A small network was trained on invented records. Each row is its activation on one of them, seen along a few directions.
After each row come some of the record's fields: B, W, Y, G, D, H.
A field that a record lacks is written absent.
Other fields move the rows too, some of them a lot.
(in the rows, 500 means zero)
Strong random noise was added to every row along 10 fixed directions; ignore it. To show where, here is one row again and again, with new noise each time:
[878, 846, 384, 562, 370, 703, 427, 219, 627, 411, 458, 467, 211, 397, 338,
 824, 378, 409, 440, 527, 384, 553, 765, 439, 372]
[695, 540, 454, 487, 354, 648, 541, 290, 494, 453, 748, 403, 500, 265, 319,
 838, 606, 483, 335, 540, 257, 570, 395, 619, 219]
[626, 400, 189, 764, 517, 530, 428, 218, 496, 631, 631, 480, 386, 373, 390,
 775, 462, 644, 474, 504, 511, 463, 565, 303, 442]
[642, 632, 427, 553, 561, 436, 325, 424, 766, 262, 360, 610, 376, 546, 616,
 546, 489, 418, 509, 530, 742, 633, 815, 123, 607]
[787, 864, 454, 457, 430, 587, 649, 568, 829, 156, 437, 466, 607, 492, 575,
 446, 585, 237, 478, 382, 429, 613, 429, 342, 461]
[381, 643, 181, 470, 505, 550, 853, 605, 886, 299, 387, 517, 723, 612, 678,
 193, 405, 245, 729, 326, 577, 473, 111, 342, 757]
[111, 587, 490, 378, 608, 495, 586, 339, 687, 316, 537, 559, 488, 488, 482,
 409, 484, 357, 598, 660, 720, 673, 511, 714, 648]
[782, 582, 355, 660, 256, 391, 306, 428, 716, 588, 444, 731, 692, 391, 550,
 357, 628, 533, 715, 533, 583, 579, 422, 426, 577]
[591, 305, 490, 513, 583, 828, 506, 565, 536, 521, 586, 513, 438, 409, 657,
 546, 429, 346, 470, 645, 380, 501, 294, 508, 489]
[434, 526, 590, 405, 505, 518, 413, 643, 615, 496, 446, 390, 576, 439, 709,
 377, 533, 526, 451, 778, 484, 627, 468, 502, 501]
[625, 283, 375, 588, 509, 632, 432, 563, 558, 634, 504, 733, 592, 509, 688,
 368, 480, 436, 671, 541, 554, 473, 272, 439, 702]
[682, 397, 530, 462, 471, 494, 273, 479, 368, 640, 536, 544, 471, 488, 568,
 676, 552, 680, 389, 651, 478, 553, 639, 410, 505]

[204, 512, 409, 328, 572, 634, 668, 409, 697, 341, 559, 474, 489, 484, 446,
 500, 351, 296, 551, 547, 520, 554, 374, 641, 522]  (B b1; W absent; Y y1; G g2; D absent; H h2)
[232, 256, 338, 438, 565, 601, 703, 237, 462, 425, 691, 442, 256, 465, 251,
 865, 323, 431, 403, 381, 459, 373, 408, 530, 425]  (B absent; W w2; Y y2; G g1; D d1; H h3)
[339, 827, 527, 378, 546, 778, 856, 428, 577, 327, 540, 339, 481, 480, 281,
 467, 398, 218, 526, 476, 347, 500, 305, 970, 449]  (B b1; W w1; Y y1; G g2; D absent; H absent)
[352, 514, 654, 374, 366, 366, 403, 600, 526, 461, 354, 545, 603, 526, 573,
 330, 588, 522, 569, 634, 587, 572, 471, 600, 544]  (B b2; W w2; Y y1; G g2; D absent; H absent)
[828, 839, 602, 651, 467, 716, 335, 586, 606, 590, 207, 525, 401, 475, 610,
 323, 384, 410, 597, 686, 458, 521, 590, 598, 526]  (B b1; W w1; Y y1; G g1; D d2; H absent)
[488, 155, 547, 665, 638, 507, 488, 669, 654, 366, 528, 650, 625, 433, 767,
 281, 647, 258, 574, 354, 618, 524, 280, 257, 555]  (B absent; W w3; Y y1; G g1; D d1; H absent)
[568, 407, 611, 556, 613, 559, 420, 615, 546, 279, 521, 474, 582, 466, 604,
 524, 726, 430, 369, 549, 547, 584, 457, 365, 376]  (B b1; W w3; Y y1; G g2; D absent; H absent)
[414, 667, 461, 524, 572, 661, 643, 562, 659, 446, 419, 262, 335, 479, 629,
 426, 288, 385, 474, 555, 369, 511, 559, 410, 499]  (B b2; W w3; Y y2; G g1; D d1; H absent)
[585, 638, 389, 542, 560, 556, 706, 521, 394, 659, 558, 481, 639, 601, 446,
 432, 479, 528, 517, 389, 390, 462, 362, 668, 610]  (B b1; W w1; Y y2; G g2; D absent; H h2)
[717, 527, 406, 653, 722, 685, 483, 783, 651, 572, 380, 609, 479, 630, 823,
 140, 300, 331, 614, 469, 512, 460, 525, 266, 755]  (B b1; W absent; Y y1; G g1; D d1; H h2)
[655, 442, 233, 794, 766, 599, 547, 372, 371, 617, 603, 588, 451, 610, 459,
 553, 496, 560, 527, 389, 569, 416, 502, 384, 645]  (B b1; W w3; Y y2; G g2; D absent; H h2)
[563, 481, 460, 543, 421, 647, 558, 406, 455, 469, 614, 570, 545, 441, 299,
 573, 597, 445, 523, 471, 420, 455, 269, 766, 399]  (B b1; W w2; Y y2; G g1; D d1; H absent)
[695, 193, 530, 868, 699, 792, 388, 323, 220, 780, 889, 713, 335, 301, 285,
 651, 499, 444, 558, 526, 406, 420, 498, 783, 417]  (B b2; W w1; Y y1; G g2; D absent; H absent)
[856, 742, 465, 749, 715, 581, 454, 352, 216, 708, 501, 639, 277, 638, 302,
 582, 466, 591, 546, 361, 533, 444, 875, 639, 627]  (B absent; W absent; Y absent; G absent; D absent; H absent)
[465, 442, 567, 518, 607, 523, 437, 465, 383, 609, 541, 579, 424, 497, 461,
 480, 486, 545, 552, 584, 555, 523, 602, 682, 555]  (B absent; W absent; Y absent; G absent; D absent; H absent)
[465, 279, 346, 357, 253, 743, 568, 473, 430, 636, 491, 482, 553, 477, 486,
 634, 390, 521, 570, 564, 324, 364,  68, 631, 487]  (B b1; W w3; Y y2; G g2; D absent; H absent)
[690, 561, 712, 397, 251, 389, 330, 571, 636, 256, 433, 488, 557, 370, 517,
 581, 660, 453, 405, 531, 410, 554, 477, 397, 219]  (B b2; W w2; Y y1; G g1; D d2; H absent)
[607, 540, 509, 344, 489, 883, 701, 506, 492, 404, 551, 444, 366, 467, 458,
 644, 355, 274, 418, 498, 254, 434, 298, 687, 442]  (B b1; W w2; Y y2; G g2; D absent; H absent)
[606, 570, 415, 321, 365, 419, 635, 529, 338, 549, 555, 362, 583, 638, 421,
 683, 466, 637, 371, 359, 295, 391, 423, 504, 456]  (B b1; W w1; Y y2; G g1; D d1; H h2)
[481, 231, 158, 461, 338, 427, 553, 485, 476, 712, 505, 415, 460, 523, 550,
 642, 280, 639, 523, 301, 378, 269, 382, 131, 567]  (B absent; W w3; Y y1; G g1; D d1; H h3)
[588, 499, 499, 539, 532, 652, 378, 357, 516, 528, 489, 552, 233, 439, 551,
 655, 344, 417, 499, 545, 481, 558, 770, 372, 520]  (B b2; W w3; Y y1; G g2; D absent; H absent)
[234, 351, 348, 557, 559, 588, 757, 445, 595, 472, 645, 253, 462, 367, 530,
 573, 353, 403, 430, 457, 342, 487, 317, 430, 372]  (B b2; W w1; Y y1; G g1; D d1; H absent)
[389, 475, 351, 510, 583, 549, 417, 355, 500, 397, 368, 491, 284, 597, 448,
 670, 348, 552, 489, 572, 667, 437, 602, 345, 522]  (B b1; W w2; Y y1; G g1; D d2; H absent)
[448, 668, 526, 251, 477, 399, 717, 509, 553, 188, 521, 477, 505, 632, 419,
 608, 542, 364, 386, 281, 449, 516, 546, 423, 494]  (B b2; W w2; Y y1; G g1; D d1; H absent)
[408, 332, 501, 556, 794, 567, 618, 570, 545, 258, 583, 568, 486, 637, 575,
 485, 601, 316, 443, 361, 665, 493, 489, 302, 565]  (B b3; W w3; Y y1; G g1; D d1; H h1)
[483, 765, 529, 528, 400, 546, 459, 296, 703, 473, 533, 411, 307, 296, 336,
 514, 356, 409, 502, 710, 462, 596, 744, 671, 377]  (B b3; W w1; Y y1; G g1; D d1; H h1)
[477, 496, 527, 271,  33, 568, 571, 254, 610, 450, 543, 756, 508, 348, 338,
 609, 502, 278, 670, 358, 426, 528, 275, 852, 443]  (B b3; W w2; Y y1; G g1; D d1; H absent)
[434, 380, 424, 607, 318, 472, 409, 103, 505, 596, 591, 743, 466, 359, 339,
 605, 544, 502, 696, 485, 617, 562, 469, 713, 523]  (B b3; W w3; Y y2; G g2; D absent; H absent)
[364, 643, 454, 584, 614, 356, 669, 474, 469, 432, 616, 378, 709, 488, 362,
 373, 698, 607, 453, 472, 532, 490, 353, 632, 419]  (B b3; W w2; Y y1; G g1; D d2; H absent)
[668, 910, 766, 320, 351, 248, 417, 750, 467, 423, 319, 370, 613, 585, 516,
 397, 695, 637, 366, 512, 460, 576, 655, 503, 413]  (B absent; W w2; Y y1; G g1; D d2; H h3)
[525, 338, 468, 560, 431, 425, 478, 529, 212, 881, 500, 645, 614, 587, 572,
 434, 550, 719, 560, 383, 492, 413, 430, 599, 655]  (B b3; W absent; Y y1; G g1; D d1; H absent)
[437, 744, 602, 710, 690, 521, 493, 484, 468, 594, 414, 546, 440, 569, 451,
 291, 560, 482, 615, 530, 592, 539, 642, 755, 633]  (B b2; W w3; Y y2; G g1; D d1; H absent)
[773, 622, 492, 477, 505, 565, 493, 876, 555, 657, 238, 464, 644, 672, 835,
 222, 392, 464, 557, 501, 416, 448, 420, 287, 704]  (B b1; W absent; Y y1; G g2; D absent; H h2)
[506, 653, 631, 576, 890, 433, 614, 449, 418, 265, 629, 562, 414, 687, 415,
 504, 619, 366, 403, 335, 693, 577, 819, 491, 568]  (B b3; W w2; Y y1; G g2; D absent; H h1)
[599, 927, 439, 320, 273, 389, 582, 385, 653, 386, 321, 585, 494, 591, 353,
 457, 425, 439, 667, 368, 535, 544, 641, 616, 598]  (B absent; W absent; Y absent; G absent; D absent; H absent)
[634, 466, 495, 574, 370, 696, 408, 459, 589, 617, 440, 433, 338, 355, 636,
 581, 383, 479, 482, 635, 395, 550, 525, 420, 374]  (B b3; W absent; Y y2; G g2; D absent; H h1)
[304, 601, 196, 643, 442, 651, 762, 214, 617, 468, 572, 300, 450, 338, 352,
 641, 379, 479, 514, 448, 435, 489, 265, 596, 360]  (B b1; W w1; Y y2; G g1; D d2; H absent)

Here are new rows. What are their fields?
[449, 637, 461, 293, 254, 344, 499, 315, 644, 283, 461, 583, 542, 484, 367,
 608, 562, 440, 533, 446, 555, 569, 540, 536, 494]  (B b1; W w3; Y y1; G g1; D d1; H absent)
[719, 587, 326, 831, 656, 605, 437, 399, 452, 595, 581, 480, 402, 458, 344,
 544, 421, 568, 531, 471, 506, 381, 598, 460, 463]  (B b1; W w1; Y y1; G g1; D d2; H absent)
[655, 793, 224, 595, 403, 334, 639, 368, 432, 622, 490, 291, 538, 565, 407,
 650, 477, 758, 426, 270, 356, 471, 665, 251, 498]  (B b2; W w3; Y y2; G g2; D absent; H absent)
[490, 787, 554, 359, 449, 465, 572, 564, 555, 299, 363, 420, 630, 624, 491,
 440, 638, 498, 467, 500, 528, 575, 479, 566, 512]  (B b1; W w3; Y y2; G g2; D absent; H absent)
[362, 395, 222, 738, 801, 685, 511, 494, 336, 758, 309, 477, 317, 724, 594,
 428, 262, 619, 633, 544, 666, 300, 521, 393, 792]  (B b1; W w3; Y y1; G g2; D absent; H absent)
[752, 199, 526, 485, 682, 699, 438, 606, 428, 336, 579, 670, 426, 574, 625,
 650, 521, 335, 380, 410, 502, 443, 460, 239, 528]  (B b1; W w2; Y y1; G g2; D absent; H absent)
[501, 473, 495, 571, 527, 503, 577, 498, 415, 593, 658, 339, 569, 356, 411,
 539, 584, 600, 430, 536, 351, 501, 403, 650, 319]  (B absent; W absent; Y absent; G absent; D absent; H absent)
[415, 317, 417, 437, 561, 420, 565, 303, 353, 430, 730, 689, 566, 620, 264,
 687, 646, 573, 476, 360, 653, 493, 466, 550, 535]  (B b3; W w2; Y y2; G g2; D absent; H h1)
[640, 685, 345, 647, 407, 538, 552, 434, 826, 398, 425, 540, 539, 414, 533,
 332, 484, 319, 666, 482, 525, 527, 429, 379, 492]  (B b3; W w3; Y y1; G g2; D absent; H h1)
[451, 700, 463, 671, 516, 593, 560, 352, 674, 449, 543, 263, 415, 291, 419,
 474, 492, 419, 497, 685, 443, 552, 515, 581, 315]  (B b3; W w3; Y y1; G g2; D absent; H h1)
[599, 368, 409, 549, 417, 657, 420, 349, 358, 720, 528, 643, 352, 489, 306,
 652, 339, 525, 582, 473, 428, 344, 470, 689, 534]  (B b1; W w1; Y y1; G g1; D d1; H absent)
[477, 249, 520, 742, 708, 665, 405, 568, 431, 743, 556, 613, 446, 410, 605,
 298, 454, 484, 657, 666, 551, 472, 412, 670, 583]  (B absent; W absent; Y absent; G absent; D absent; H absent)
[442, 422, 457, 733, 612, 577, 556, 462, 529, 548, 591, 594, 531, 461, 403,
 390, 554, 448, 623, 464, 524, 473, 306, 656, 536]  (B b2; W w2; Y y2; G g1; D d1; H absent)
[578, 515, 435, 691, 601, 538, 455, 504, 433, 722, 489, 558, 436, 530, 380,
 375, 401, 501, 637, 480, 545, 418, 542, 575, 630]  (B absent; W w1; Y y1; G g2; D absent; H h3)
[456, 640, 333, 402, 443, 439, 803, 614, 470, 576, 488, 286, 684, 571, 479,
 417, 456, 599, 513, 350, 324, 400, 277, 544, 511]  (B absent; W absent; Y absent; G absent; D absent; H absent)
[571, 658, 510, 356, 440, 518, 492, 489, 373, 535, 312, 447, 378, 699, 514,
 594, 359, 561, 499, 498, 480, 429, 626, 515, 632]  (B b1; W w3; Y y2; G g2; D absent; H absent)
[658, 674, 433, 586, 605, 441, 567, 379, 353, 534, 622, 487, 551, 594, 401,
 596, 576, 587, 424, 366, 497, 576, 643, 527, 541]  (B b1; W w1; Y y2; G g2; D absent; H h2)
[546, 475, 498, 551, 456, 548, 384, 447, 351, 733, 477, 389, 347, 442, 518,
 604, 353, 690, 439, 632, 384, 489, 699, 480, 483]  (B b2; W w1; Y y2; G g2; D absent; H absent)
